These are the activations of a small neural network, seen along a few directions. Each row is one input.
Each table varies a few parts of the input and shows all the possible inputs, shuffled.
Descriptions start from the smaller parts, as in this example, which fits no table here: one of 6 places along a line, together with either a single point or one of 9 places around a ring or (one of 3 separate values, together with one of 8 places around a ring).
Shared parts are said once, and a part with two or three values counts as separate values.
In the rows, 128 means zero.

Other details of the inputs shift rows strongly along two fixed directions, in all tables alike. That doesn't count.

Table:
row 1: [132  85 155 101 148  91 171 144 112  81 155 190  80 109 148]
row 2: [ 98 136 100 144 135 138  94 133 130 136 167  97 125 142 157]
row 3: [152 155 105 118 113 134 133 127 140 136  93 103 161 131 102]
row 4: [119 130 192  70 150 118 165 155  94  78 179 186  81 142 171]
row 5: [112 113 107 168 144 137  84 125 138 131 159 121 134 160 134]
row 6: [141 150 143 129  94 137 141 110 139 163  71 111 164 118  89]
row 7: [149 119 170  67  95 116 184 148 121  97  86 179  92  84 106]
row 8: [ 93 135 116 148 138 136  82 127 123 144 159  98 130 138 159]
row 9: [ 99 137  97 148 132 127  90 128 132 136 163 104 128 147 158]
row 10: [158 133 166  64 116 119 178 150 129  96  80 183 119 101 109]
row 11: [151 148 117 112  79 149 149 127 140 143  80  86 143 109  86]
row 12: [ 87 130 121 163 156 130  84 120 117 154 171 109 118 132 171]
row 13: [127  97 159  91 170 102 146 152 110  83 143 194  94  98 157]
row 14: [122 123  82 147 161 118  97 128 133 132 153 105 148 142 147]
row 15: [121 110  88 175 152 135 104 128 137 120 186 110 119 162 138]
row 16: [107 111 112 167 145 112  95 110 119 156 144 108 124 116 149]
row 17: [152 121 170  51  79 113 193 158 139  81  81 182 111 105  96]
row 18: [107 105 105 155 142 126  92 124 121 142 152  91 125 115 146]
row 19: [131  93 153 112 147 108 153 149 124  77 157 204  79 131 142]
row 20: [149 154 142 138 101 171 140 114 140 150  82 123 150 131  78]
row 21: [112 115 121 174 155 147  96 121 134 146 160 123 127 148 134]
row 22: [149 155 124 131 125 137 128 110 128 150  81 114 162 119 108]
row 23: [119  86 164 106 147  81 158 138 111  84 147 202  87 104 152]
row 24: [129  95 138 106 172  89 144 147 112  83 159 188  91 114 163]
row 25: [169 180 145 101 127 157 160 118 120 149  95 102 173 150  97]
row 26: [142 146 134 119  85 140 136 119 145 150  72 101 167 126  88]
row 27: [ 94 135 112 151 135 124  79 123 124 143 155 107 130 144 160]
row 28: [148 150 114 117  79 137 144 124 141 142  80  94 146 115  90]
row 29: [137 147 128 118  79 135 119 120 140 153  66 100 156 114  94]
row 30: [118 120  98 149 164 115  87 124 126 137 146 110 148 139 149]
row 31: [112 108 105 163 143 107 100 114 128 138 153 107 142 141 144]
row 32: [136 145 177  66  95 124 171 151 124 100  95 182  96 105 121]
row 33: [142 155 127 126 121 131 117 116 135 158  77 116 166 125 109]
row 34: [146 155 125 108 110 145 120 128 142 147  71 104 173 125 100]
row 35: [141 137 133 159 166 163 133 116 113 132 189 107 129 185 135]
row 36: [120 105  85 170 151 107 118 117 126 126 180  97 127 144 148]
row 37: [148 156 110 106 109 147 130 132 147 141  81 105 170 128  97]
row 38: [107 109 115 166 150 124  99 113 118 158 148  97 123 108 148]
row 39: [120 170 141 127  92 140 110 115 133 165  83 114 148 130 117]
row 40: [143 152 137 123  86 169 121 129 154 145  77 114 160 144  78]
row 41: [156 157 112 109 110 146 142 131 142 138  86  99 163 126  94]
row 42: [130  88 151 105 145  81 166 140 115  81 152 195  84 114 151]
row 43: [140 155 141 137  94 153 122 116 149 156  75 131 158 142  83]
row 44: [148 154 139 141  98 160 135 110 142 148  79 128 152 137  85]
row 45: [112 111 113 174 151 105 106 103 124 155 149 113 139 135 146]
row 46: [112 107  88 150 138 130 104 130 130 134 160  89 122 120 144]
row 47: [116  82 167  97 147  99 153 147 104  86 147 190  70  78 153]
row 48: [103 129  97 154 146 134 101 131 121 132 185  92 112 141 162]
row 49: [164 145 208  35  92 131 205 151 111  93  84 178 108 113 102]
row 50: [ 97 131 119 168 159 137  97 114 109 147 173 106 113 126 168]
row 51: [140 148 113 114  79 138 131 125 147 145  75 101 153 118  93]
row 52: [111 106  89 168 155 148  95 135 142 122 187 112 123 159 140]
row 53: [148 149 139 134  99 143 153 103 131 155  76 110 157 113  89]
row 54: [134 173 123 114  79 145 132 127 142 143  90 101 147 136 107]
row 55: [109  78 158 108 153  85 141 144 103  84 157 197  68  87 164]
row 56: [119 123 109 156 175 125  97 119 122 151 145 108 145 127 151]
row 57: [145 147 117 116  85 142 146 123 150 143  82 102 164 129  86]
row 58: [103 139 119 164 146 129  99 110 114 148 155 112 121 131 161]
row 59: [117 116  91 164 141 139  96 130 146 125 166 118 131 163 132]
row 60: [133  90 159 105 150 118 158 155 123  76 161 202  73 126 139]
row 61: [116 111  87 161 140 111 112 118 137 133 161 100 142 145 142]
row 62: [137 148 176  69  89 116 169 146 129 100  85 187 104 110 120]
row 63: [141 132 131 155 166 134 148 106 104 137 183  92 138 166 146]
row 64: [128 114  96 164 145 151 114 133 138 123 175 103 121 156 126]
row 65: [121  81 145 109 151  85 150 144 107  82 162 187  68  98 162]
Description of these inputs: one of 5 separate values, together with either a single point or (one of 2 separate values, together with one of 6 places around a ring).
Changing only the choice among 5 separate values turns row 37 into row 57. The same change can be made to row 56. Which row results?
Answer: row 6
Change only the choice among 2 separate values in row 20. List by row number the other rows that result.
Answer: row 44
Start at row 30 and move only the place on the ring of 6, one step at a time. The first step leads to row 14. Which rows follow, in order?
Answer: row 3, row 24, row 22, row 33
Start at row 58 and move only the place on the ring of 6, one step at a time. The first step leads to row 62. Which rows follow, in order?
Answer: row 54, row 9, row 27, row 39
Which other rows agree with row 49 in the choice among 5 separate values? List them by row number.
Answer: row 7, row 11, row 16, row 18, row 28, row 29, row 38, row 46, row 47, row 51, row 55, row 65
